These are the activations of a small network on made-up records, seen along a few directions, one row for each record.
Each row is followed by the record's values for the fields Tiso, Por, Feded, Devu, Zun, Sed.
A field that a record lacks is written absent.
The largest differences between rows may come from other fields.
In the rows, 500 means zero.
Strong random noise was added to every row along 2 fixed directions; ignore it. To show where, here is one row again and again, with new noise each time:
[247 618 387 531 306 526 558 529 587 341 624 611 568 620 642 640 519 493
 480 518 516 459 555 649]
[428 493 520 478 458 459 548 519 561 485 542 578 618 504 497 450 486 448
 497 488 608 539 544 436]
[456 201 618 303 571 295 312 508 426 334 440 656 608 232 465 265 512 364
 223 478 649 555 474 304]
[371 527 480 491 412 477 546 522 567 435 566 591 602 535 543 507 497 461
 485 498 580 513 546 501]

[525 599 507 630 388 593 710 449 564 534 640 452 506 606 527 683 498 571
 560 572 338 495 467 604]	Tiso: z1 / Por: k1 / Feded: y2 / Devu: w1 / Zun: v1 / Sed: m1
[626 280 593 319 688 386 323 506 275 548 404 455 330 144 307 377 558 478
 395 435 420 576 320 461]	Tiso: z1 / Por: k2 / Feded: y1 / Devu: absent / Zun: v1 / Sed: m2
[593 561 468 531 597 520 520 550 543 593 474 479 396 572 475 532 434 538
 586 537 565 612 513 544]	Tiso: z1 / Por: k1 / Feded: y1 / Devu: w4 / Zun: v1 / Sed: m1
[663 601 616 604 572 533 800 464 621 782 547 484 715 620 351 392 374 508
 708 464 680 566 599 240]	Tiso: z2 / Por: k1 / Feded: y2 / Devu: w1 / Zun: v2 / Sed: m2
[711 464 641 446 694 594 562 393 490 696 349 401 483 504 428 548 392 540
 537 568 512 582 547 406]	Tiso: z2 / Por: k1 / Feded: y1 / Devu: w1 / Zun: v1 / Sed: m1
[453 385 382 359 698 339 182 460 178 342 423 422 240 281 472 504 636 504
 354 507 246 443 328 661]	Tiso: z2 / Por: k2 / Feded: y1 / Devu: w4 / Zun: v1 / Sed: m2
[313 294 459 315 543 358 211 455 387 229 461 636 561 275 606 419 507 444
 154 543 549 399 477 434]	Tiso: z2 / Por: k1 / Feded: y2 / Devu: w1 / Zun: v2 / Sed: m2
[254 860 242 630 251 666 575 461 630 411 662 550 421 824 846 833 595 573
 701 640 458 465 583 797]	Tiso: z1 / Por: k1 / Feded: y2 / Devu: w4 / Zun: v1 / Sed: m1
[379 395 463 501 518 482 488 509 464 408 449 582 528 508 523 381 518 490
 462 439 396 485 514 468]	Tiso: z2 / Por: k2 / Feded: y2 / Devu: w6 / Zun: v2 / Sed: m2
[571 556 594 615 487 413 687 505 508 586 550 463 614 560 401 371 465 516
 546 448 499 503 509 412]	Tiso: z2 / Por: k1 / Feded: y2 / Devu: absent / Zun: v1 / Sed: m2
[718 303 544 344 618 454 206 550 392 483 403 523 400 225 375 366 540 542
 417 400 498 567 427 410]	Tiso: z1 / Por: k2 / Feded: y1 / Devu: w6 / Zun: v1 / Sed: m2
[513 410 613 541 483 468 650 469 602 595 567 587 683 553 463 335 495 440
 533 538 674 548 592 278]	Tiso: z1 / Por: k1 / Feded: y2 / Devu: absent / Zun: v2 / Sed: m1
[448 358 465 510 424 440 433 583 482 308 531 582 418 328 505 404 485 522
 272 472 371 425 460 543]	Tiso: z2 / Por: k1 / Feded: y2 / Devu: w6 / Zun: v1 / Sed: m2
[482 353 533 442 406 474 439 505 397 424 584 549 472 417 583 483 437 487
 296 573 560 535 548 526]	Tiso: z1 / Por: k2 / Feded: y1 / Devu: w1 / Zun: v1 / Sed: m1
[571 382 592 451 538 304 481 492 399 431 454 528 478 366 518 187 498 474
 450 466 599 562 591 291]	Tiso: z2 / Por: k1 / Feded: y2 / Devu: w4 / Zun: v1 / Sed: m1
[409 491 536 488 483 417 553 520 476 388 565 607 565 538 476 446 524 478
 437 461 508 485 467 508]	Tiso: z1 / Por: k1 / Feded: y2 / Devu: absent / Zun: v2 / Sed: m2
[229 580 360 577 241 646 564 473 613 324 554 625 594 854 735 697 509 511
 543 548 462 506 729 655]	Tiso: z1 / Por: k2 / Feded: y2 / Devu: w6 / Zun: v2 / Sed: m1
[670 683 399 599 690 616 606 413 600 726 418 384 514 619 481 629 464 541
 750 638 631 574 652 479]	Tiso: z2 / Por: k1 / Feded: y1 / Devu: w4 / Zun: v1 / Sed: m2
[528 541 482 484 493 551 351 485 540 502 437 508 359 498 622 647 520 431
 516 495 474 498 408 510]	Tiso: z1 / Por: k1 / Feded: y1 / Devu: w7 / Zun: v1 / Sed: m1
[574 100 608 189 705 351 137 424 329 336 297 602 496 151 489 409 508 390
 131 595 526 667 428 367]	Tiso: z1 / Por: k2 / Feded: y2 / Devu: w1 / Zun: v1 / Sed: m2
[632 347 676 520 534 349 609 590 419 553 594 365 372 378 255 306 484 426
 473 398 352 443 340 355]	Tiso: z1 / Por: k2 / Feded: y2 / Devu: w5 / Zun: v1 / Sed: m1
[399 557 455 683 381 517 594 610 445 633 604 377 227 527 410 615 451 445
 609 325 242 349 270 652]	Tiso: z1 / Por: k2 / Feded: y1 / Devu: w7 / Zun: v2 / Sed: m1
[333 562 418 458 445 530 437 515 505 331 545 543 416 637 631 710 558 607
 411 621 446 494 524 684]	Tiso: z1 / Por: k1 / Feded: y1 / Devu: absent / Zun: v1 / Sed: m1
[187 523 354 337 468 504 343 448 559  95 451 679 512 604 752 790 634 471
 295 682 509 508 561 729]	Tiso: z1 / Por: k1 / Feded: y2 / Devu: absent / Zun: v2 / Sed: m2
[358 739 481 684 304 589 799 510 702 603 668 530 598 800 575 598 449 533
 703 525 578 473 619 533]	Tiso: z1 / Por: k1 / Feded: y2 / Devu: absent / Zun: v2 / Sed: m1
[473 520 478 642 407 566 680 584 640 551 570 566 539 589 501 470 431 554
 559 460 502 524 561 493]	Tiso: z1 / Por: k1 / Feded: y2 / Devu: w6 / Zun: v1 / Sed: m2
[325 637 428 580 379 510 602 517 647 428 590 560 607 723 579 616 499 486
 559 550 512 500 550 590]	Tiso: z1 / Por: k1 / Feded: y2 / Devu: absent / Zun: v2 / Sed: m2
[675 457 635 674 421 352 715 534 389 672 481 247 534 497 355 175 407 483
 638 345 432 525 618 382]	Tiso: z2 / Por: k2 / Feded: y2 / Devu: w3 / Zun: v1 / Sed: m1
[703 541 677 446 647 647 585 447 482 803 329 435 583 628 271 426 466 532
 686 592 749 701 647 304]	Tiso: z1 / Por: k2 / Feded: y1 / Devu: absent / Zun: v2 / Sed: m1
[696 421 545 303 741 479 334 443 534 557 363 587 474 294 459 447 512 415
 486 614 652 670 481 325]	Tiso: z1 / Por: k1 / Feded: y2 / Devu: absent / Zun: v1 / Sed: m2
[702 481 499 388 686 462 357 541 458 518 428 331 405 331 404 421 537 563
 516 420 439 418 366 457]	Tiso: z2 / Por: k1 / Feded: y2 / Devu: w2 / Zun: v1 / Sed: m2
[685 468 578 557 551 418 483 598 467 601 498 364 372 300 370 297 523 616
 521 340 444 442 348 433]	Tiso: z2 / Por: k1 / Feded: y1 / Devu: w3 / Zun: v1 / Sed: m2
[509 450 537 529 653 427 629 465 496 610 528 564 613 465 396 304 418 395
 540 500 596 479 529 309]	Tiso: z2 / Por: k2 / Feded: y2 / Devu: absent / Zun: v2 / Sed: m2
[306 478 541 681 302 440 466 669 357 469 620 451 280 450 421 358 505 568
 398 369 410 319 279 669]	Tiso: z1 / Por: k2 / Feded: y1 / Devu: w3 / Zun: v2 / Sed: m1
[280 609 395 515 346 470 460 432 420 250 531 594 412 642 771 661 522 505
 475 509 328 520 535 730]	Tiso: z1 / Por: k2 / Feded: y2 / Devu: w4 / Zun: v1 / Sed: m1
[213 497 422 449 349 447 388 478 526 156 572 729 540 504 720 629 558 475
 275 531 521 421 489 638]	Tiso: z1 / Por: k1 / Feded: y2 / Devu: absent / Zun: v2 / Sed: m2
[659 514 515 459 613 483 573 490 453 637 429 352 567 527 373 474 485 469
 612 517 459 632 542 501]	Tiso: z2 / Por: k2 / Feded: y2 / Devu: absent / Zun: v1 / Sed: m2
[498 699 451 742 381 564 715 621 678 659 584 424 442 626 493 510 506 569
 730 433 468 482 455 608]	Tiso: z1 / Por: k1 / Feded: y2 / Devu: w3 / Zun: v2 / Sed: m2
[274 391 424 381 417 457 395 403 446 154 490 743 668 447 695 543 514 413
 220 543 617 459 653 544]	Tiso: z2 / Por: k2 / Feded: y2 / Devu: absent / Zun: v2 / Sed: m2
[371 545 524 609 313 439 607 639 549 450 688 476 513 506 506 481 463 528
 396 379 417 319 301 629]	Tiso: z1 / Por: k1 / Feded: y2 / Devu: w2 / Zun: v2 / Sed: m2
[618 334 539 527 700 505 544 504 528 631 397 533 518 374 329 342 441 419
 522 436 581 535 527 279]	Tiso: z2 / Por: k2 / Feded: y2 / Devu: w6 / Zun: v2 / Sed: m2
[264 544 461 554 300 442 606 496 483 276 563 553 405 605 747 541 547 578
 472 524 410 473 569 687]	Tiso: z1 / Por: k1 / Feded: y2 / Devu: w4 / Zun: v1 / Sed: m1
[491 207 675 327 562 322 409 435 409 377 407 637 610 375 571 291 427 339
 261 583 670 631 589 345]	Tiso: z1 / Por: k2 / Feded: y2 / Devu: absent / Zun: v1 / Sed: m1
[225 527 418 471 352 475 443 467 550 186 580 736 564 554 720 637 545 481
 322 543 548 443 533 625]	Tiso: z1 / Por: k1 / Feded: y2 / Devu: absent / Zun: v2 / Sed: m2
[440 309 526 465 462 324 468 538 312 378 588 402 495 313 392 409 437 420
 243 407 292 394 387 532]	Tiso: z2 / Por: k2 / Feded: y2 / Devu: w1 / Zun: v1 / Sed: m2
[472 546 347 401 516 568 281 478 477 419 405 433 191 370 674 809 611 573
 466 557 265 503 300 728]	Tiso: z1 / Por: k1 / Feded: y1 / Devu: w7 / Zun: v1 / Sed: m2
[536 514 471 531 431 503 603 482 498 422 654 501 529 454 473 498 543 569
 443 502 435 430 482 463]	Tiso: z2 / Por: k1 / Feded: y2 / Devu: w1 / Zun: v1 / Sed: m1

Here are new rows. What are their fields?
[649 631 515 525 676 686 512 400 539 760 359 436 504 535 390 543 490 498
 686 625 745 524 628 328]	Tiso: z2 / Por: k1 / Feded: y1 / Devu: absent / Zun: v2 / Sed: m1
[735 454 665 562 656 472 724 440 462 810 425 404 680 493 287 225 333 341
 687 375 658 529 629 195]	Tiso: z2 / Por: k2 / Feded: y2 / Devu: absent / Zun: v2 / Sed: m1
[399 354 505 430 566 371 401 440 429 260 435 644 697 456 574 365 489 429
 222 546 620 445 592 399]	Tiso: z2 / Por: k1 / Feded: y2 / Devu: absent / Zun: v2 / Sed: m2
[419 527 422 515 386 442 467 546 470 366 628 438 435 474 561 589 446 521
 331 549 279 403 376 669]	Tiso: z2 / Por: k1 / Feded: y2 / Devu: w1 / Zun: v1 / Sed: m2
[399 444 585 601 289 431 600 563 523 462 702 478 557 519 531 423 510 503
 398 416 435 320 354 513]	Tiso: z1 / Por: k1 / Feded: y2 / Devu: w2 / Zun: v2 / Sed: m1
[721 565 490 530 707 553 477 533 532 663 400 458 414 570 446 558 553 572
 650 555 553 642 470 542]	Tiso: z1 / Por: k1 / Feded: y1 / Devu: w4 / Zun: v1 / Sed: m2
[736 501 547 426 698 459 515 464 512 571 441 498 553 460 422 385 476 491
 537 546 580 589 540 369]	Tiso: z2 / Por: k1 / Feded: y2 / Devu: absent / Zun: v1 / Sed: m2
[848 502 553 305 814 531 215 463 486 778 239 389 382 427 389 462 495 420
 691 541 531 714 417 242]	Tiso: z1 / Por: k1 / Feded: y1 / Devu: w7 / Zun: v1 / Sed: m1
[682 648 547 641 578 552 768 439 635 810 490 439 650 580 403 418 382 488
 745 544 598 600 633 307]	Tiso: z2 / Por: k1 / Feded: y2 / Devu: absent / Zun: v1 / Sed: m2
[641 478 700 588 547 485 775 476 654 795 536 519 706 620 367 268 405 438
 699 502 748 606 641 172]	Tiso: z1 / Por: k1 / Feded: y2 / Devu: absent / Zun: v2 / Sed: m1
[562 523 600 469 628 483 628 489 620 636 430 486 661 622 419 436 490 493
 625 558 618 631 561 371]	Tiso: z1 / Por: k1 / Feded: y2 / Devu: absent / Zun: v2 / Sed: m2
[873 339 686 399 826 405 519 448 530 790 353 485 679 294 305 112 377 372
 556 535 721 683 565  63]	Tiso: z2 / Por: k1 / Feded: y2 / Devu: absent / Zun: v1 / Sed: m2
[415 599 476 664 383 551 680 539 671 544 541 568 567 646 511 504 489 535
 639 468 524 528 592 477]	Tiso: z1 / Por: k1 / Feded: y2 / Devu: w6 / Zun: v2 / Sed: m2
[416 681 469 629 424 563 721 445 643 543 575 587 684 703 583 559 447 526
 617 519 624 487 641 479]	Tiso: z2 / Por: k1 / Feded: y2 / Devu: absent / Zun: v2 / Sed: m2
[579 356 552 420 573 592 444 482 483 626 477 442 590 602 397 511 508 555
 513 537 487 583 548 389]	Tiso: z1 / Por: k2 / Feded: y1 / Devu: w1 / Zun: v2 / Sed: m1
[377 373 487 466 407 346 283 549 449 198 490 635 408 313 641 404 603 480
 269 430 418 441 373 585]	Tiso: z1 / Por: k1 / Feded: y2 / Devu: w3 / Zun: v1 / Sed: m2
[360 474 499 523 508 415 564 517 481 461 615 627 487 482 464 442 482 451
 474 490 496 470 431 484]	Tiso: z1 / Por: k2 / Feded: y2 / Devu: absent / Zun: v2 / Sed: m2
[530 635 450 583 491 475 614 464 549 513 530 457 510 552 521 542 473 537
 544 597 441 521 559 554]	Tiso: z2 / Por: k1 / Feded: y2 / Devu: absent / Zun: v1 / Sed: m2
[435 516 515 603 395 434 628 491 516 438 594 453 515 513 479 572 429 551
 386 538 379 474 508 518]	Tiso: z2 / Por: k1 / Feded: y2 / Devu: w1 / Zun: v1 / Sed: m2
[810 326 605 229 815 498 200 411 301 559 277 503 469 238 344 369 503 409
 385 575 646 681 494 342]	Tiso: z2 / Por: k2 / Feded: y1 / Devu: absent / Zun: v1 / Sed: m2
[648 433 462 397 770 514 291 477 457 627 305 393 395 409 427 591 536 562
 485 571 494 562 422 459]	Tiso: z2 / Por: k1 / Feded: y1 / Devu: w7 / Zun: v1 / Sed: m2
[733 628 479 671 605 535 581 505 529 697 427 321 413 506 412 471 511 582
 697 467 439 506 477 539]	Tiso: z2 / Por: k1 / Feded: y1 / Devu: w3 / Zun: v1 / Sed: m2
[395 537 367 477 388 485 386 540 373 287 618 554 273 369 535 661 559 468
 407 427 192 391 310 780]	Tiso: z1 / Por: k2 / Feded: y2 / Devu: absent / Zun: v1 / Sed: m2
